Each row below holds a small network's activations on one input, seen along a few directions.
In each table, some parts of the input vary, and every possible input appears once, in random order.
Descriptions start from the smaller parts, as in this example, which fits no table here: one of 2 separate values, together with either a single point or one of 11 places around a ring or (one of 4 places along a line, together with one of 8 places around a ring).
Shared parts are said once, and a part with two or three values counts as separate values.

Rows:
R1: [-63 -58 -58 -14  17 -27  46  -6  44 -52 -32   1  -5  46  17  29  43  20]
R2: [ 20  54  21 -44  -2   9 -68  -6 -45  24  58  30  40  31  58  -9  42 -25]
R3: [ -7  46  24 -14   5   1  70  39  -4  16   0 -21 -39 -76  -8  -5 -46  15]
R4: [-44 -41 -87 -22 -40  -7 -12 -13   6  -1 -35 -73 -47  30   5  61  15  61]
R5: [ -9 -70 -14  31 -16 -33 -11 -21  27 -36 -55  46 -49  18 -49 -27   6  -5]
R6: [-44 -70 -50 -32  28 -30  23   4  31 -62 -25 -18 -23  28 -21  48  32  31]
R7: [ 20  27  -1  20  14  31  57  -5  -6   1  15  -5  45 -25   1 -55 -22  23]
R8: [ 50 -20  18  27  45   7 -21 -29  14  14  52 -16  61  -6 -11 -38 -46 -35]
R9: [-50  70  35 -32 -26  20  41   3  -5  59  18  16 -43 -57 -20  33 -36 -35]
R10: [ 43  43  27 -65   1   6 -81   5 -52   7  56   8  25  21  34   9  26 -35]
R11: [ 63   4  22  18  56   8 -24 -12   0 -24  42 -44  50 -11  -2 -42 -24 -14]
R12: [ 42  15   8  -3  13  22  40  10 -10 -17  16 -29  31 -35 -25 -38 -42  19]
R13: [-57  95  37 -21 -11  32  49  14  -7  37   8  17 -44 -59  31  16   1  -4]
R14: [ 35 -56  13  48 -28 -26 -51  41 -27  21 -96  55   2  41 -30  10  21  -9]
R15: [-55 -81 -55 -13  26 -27  23 -29  29 -26 -25   9 -30  51 -28  46  -9  -1]
R16: [ -8 -54  -7  40 -23 -24  19  -9  34 -61 -60  37 -31  15  -1 -36  60  17]
R17: [-62 -66 -83  -4 -52  -2  -9 -37   1  35 -27 -50 -48  45  -3  59 -11  32]
R18: [-62 -27 -95  -6 -45  -1   0 -26  24  15 -44 -53 -23  42  35  41  31  59]
R19: [ 28  -7   9   2   4  27  44  -8   8  27  24  -5  36 -20 -38 -40 -62  -4]
R20: [ 38  15  15  42  49   9  -9 -24   1  -9  47 -23  66   1  21 -61  -7  -7]
R21: [  5 -60   5  17 -16 -34  -8  -3  24 -78 -61  18 -42   0 -33 -19  40  26]
R22: [ 16  50  24  16  28  23 -49 -15   1  -7  75   4  48  13  42 -25   7 -23]
R23: [ 40  39  27  -5  33  21 -64  -1  -5 -23  75 -17  33   0  16  -6  -8 -33]
R24: [-37  84  37 -42 -10  24  35  28 -18  21   9  -5 -56 -69   3  29 -16 -13]
R25: [-28  59  22   9   6  10  85  23   5  35  -1   0 -28 -64  19 -20 -27  25]
R26: [ 29  22  20 -52 -12   5 -78 -14 -42  42  65  34  44  19  20  18   7 -59]
R27: [ 26  17  22   6  20  18 -61 -19   9  13  83  10  48   3   7   1 -30 -55]
R28: [-24  29  24  -5  -7   2  75  16   7  57   8  -1 -28 -63 -31  -4 -61  -9]
R29: [ 52 -36  32  37 -28 -37 -43  47 -27 -25 -97  25   1  34 -16  22  45  22]
R30: [ 44 -24   9  63 -30 -25 -21  45 -18  -4 -92  51   6  44   8   4  70  17]
What do these inputs look like to the network?
Answer: one of 3 separate values, together with either one of 4 places along a line or one of 6 places along a line
The inputs of R25 and R3 match in every part but the choice among 3 separate values. If R20 is changed in the same way as R25 into R3, which row does it become?
Answer: R11
Which other rows does R7 become when the choice among 3 separate values takes its other values? List them by row number.
Answer: R12, R19

Rows:
R31: [-44   0  11   5 -53 -12  72  41  -5  49 -91  28 -74 -43 -36  36 -16  21]
R32: [-80 -20 -57 -37 -17   2  69  -9  18  36 -15 -27 -56 -10 -24  59 -41  17]
R33: [ 56  79  83   5   0  20 -21  35 -42  28  31  40  28 -37   6 -26 -10 -36]
R34: [ 46  50  60   6  35  23   4  -6  -7   8  62  17  38 -46  -9 -59 -41 -41]
R35: [ 45  50  31  11  42  33  -1  -8  -8  16  74 -27  61 -33  12 -45 -45 -21]
R36: [-78  11 -46 -45 -37   1   1  -4   7 -12 -21 -24 -69   8  29  57  41  34]
R37: [ 19  51  24 -35  33  27 -21 -15  -9  20  99 -16  54 -14  18  -6 -32 -38]
R38: [-63 -13 -48 -39   6  -5  49  -3  26 -38 -12 -36 -48  -3   6  38  15  36]
R39: [-24  11  19   7 -29 -22  49  48   1 -24 -88  21 -67 -34  -7  14  41  38]
R40: [  30 -124  -28   54   -9  -44  -40  -12   27  -51  -72   30   -2   59
  -51  -11   18    3]
R41: [ 49  50  32   1  36  32   1 -10 -14  17  72 -27  58 -37   6 -49 -46 -19]
R42: [-96   6 -56 -44 -58   6  21  -9   1  62 -26 -17 -75   0  -3  80 -15  16]
R43: [  -8  -90  -56   -4  -35  -35 -104  -26  -10  -13  -49    2  -15  100
   -2   62   60    2]
R44: [ 15  73  26 -42  -2  25 -54  -9 -35  46  82  -3  25 -10  45   2  -4 -38]
R45: [  33 -123  -54   46   -7  -34  -44  -18   20  -41  -62  -16   15   71
  -37   -3   12   30]
R46: [-55 -29 -11  15 -20  -6  95   0  29  26 -47   2 -61 -43 -50   3 -50  14]
R47: [   7  -38    0   39  -25  -35    2   38   -2  -38 -106   47  -16   37
    6   -1   83   31]
R48: [-36 -17  -4  18   5 -18  73   5  38 -48 -46  -6 -54 -36 -21 -16   5  34]
R49: [ 54  80  83   7  11  16 -19  38 -42  29  27  40  27 -37  12 -28 -10 -36]
R50: [ -3 -65 -52  42   8 -19  20 -10  30 -51 -51 -17  11  44   7 -21  38  55]
R51: [ 14  72  25 -33  -5  29 -57 -11 -28  44  87  -3  29  -7  43   7  -4 -39]
R52: [ 47  49  31   8  32  36  -3 -11  -8  15  77 -27  62 -34   6 -44 -45 -21]
R53: [ 21  52  24 -43  38  23 -18 -13 -15  21  94 -16  51 -18  18 -11 -32 -36]
R54: [ 17  52  24 -32  44  24 -19 -11  -9  20  94 -16  53 -13  24  -8 -32 -38]
R55: [ -7 -66 -25  50   8 -31  23  -4  36 -60 -62  26  -6  31  -9 -30  45  30]
R56: [-34 -62 -63  -6   9 -21   0 -17  23 -51 -27  -6   1  63  22  25  54  32]
R57: [ 12  73  26 -31   5  25 -54  -7 -29  45  82  -3  28  -6  49   6  -4 -39]
R58: [ 42  50  60  16  42  24   2  -3  -2   8  63  16  41 -41  -3 -54 -40 -43]
R59: [ 58  80  84  -3   4  15 -17  37 -48  30  25  42  24 -41   6 -32 -10 -35]
R60: [   1 -122  -63    1   -4  -39  -66  -23    9  -39  -37   -6    4   90
  -22   40   29    7]
R61: [ 44  49  59  14  30  28   0  -7  -1   7  67  16  41 -42  -9 -53 -40 -42]
R62: [-49 -27 -41   9 -18   4  91  -5  23  34 -37 -40 -44 -31 -35  12 -57  38]
R63: [-45 -35 -55 -11 -30 -17 -40 -18   4 -28 -40   4 -17  72  44  44  79  25]
R64: [  44  -94   -6   40  -42  -48  -61   29  -11  -28 -115   48  -11   66
  -35   19   56    6]
R65: [-31 -17 -35  11   3  -6  68   0  30 -40 -34 -47 -37 -22  -6  -7  -2  57]
What do these inputs look like to the network?
Answer: one of 5 places along a line, together with either one of 3 separate values or one of 4 places along a line
The inputs of R65 and R39 match in every part but the place on the line of 5. If R52 is changed in the same way as R65 into R39, which row does it become?
Answer: R33
Which other rows agree with R37 in the place on the line of 5? List them by row number.
Answer: R32, R38, R53, R54, R56, R60
Which other rows does R41 become when the choice among 3 separate values takes its other values? List them by row number.
Answer: R35, R52
Which other rows agree with R55 in the place on the line of 5? List them by row number.
Answer: R34, R40, R46, R48, R58, R61
Which other rows does R43 become when the place on the line of 4 takes its other values? List them by row number.
Answer: R36, R42, R63

Rows:
R66: [-44  -8 -21 -28 -15  -5   9  -8   6   8  -5  -3 -39   1  -5  35  -2   0]
R67: [  6 -15   7  23 -28 -14   1  22 -10   9 -60  23 -21   5 -13   6  15  11]
R68: [  2 -59 -43   3  12 -11 -29 -27  14 -17   6 -22  21  46  -5   9   1   4]
R69: [ 66  93  84  -1  35  35 -11  15 -30  30  84  10  56 -58  10 -53 -44 -48]
R70: [-15 -17 -23 -12 -37 -10 -30   5 -15  19 -33   3 -21  30   6  40  25   9]
R71: [ 16 -25   8  27   0 -21  -6  12   7 -41 -43  25  -3  16   0 -17  41  13]
R72: [ 29 -57 -10  38  13 -13  -1 -10  18 -30 -22   1  20  18 -29 -29  -8   7]
R73: [ -9 -25 -25  -8  -5 -15 -36  -4   1 -32 -17   4  -1  45  21  21  51  11]
R74: [-44  14 -34 -20  -1  13  33 -14  14   8  17 -40 -19 -12  14  19 -12  22]
R75: [-19  12  -5   7   5   7  69   7  14   0 -13 -18 -16 -36  -8 -15 -21  26]
R76: [ 35  95  52 -33  29  42 -40 -11 -31  45 119  -1  59 -30  35 -21 -34 -57]
R77: [-22  -7   9   4  -8  -9  42  13  12   1 -32  18 -35 -23 -25   6 -11   1]
What do these inputs look like to the network?
Answer: one of 2 separate values, together with either a single point or one of 5 places along a line
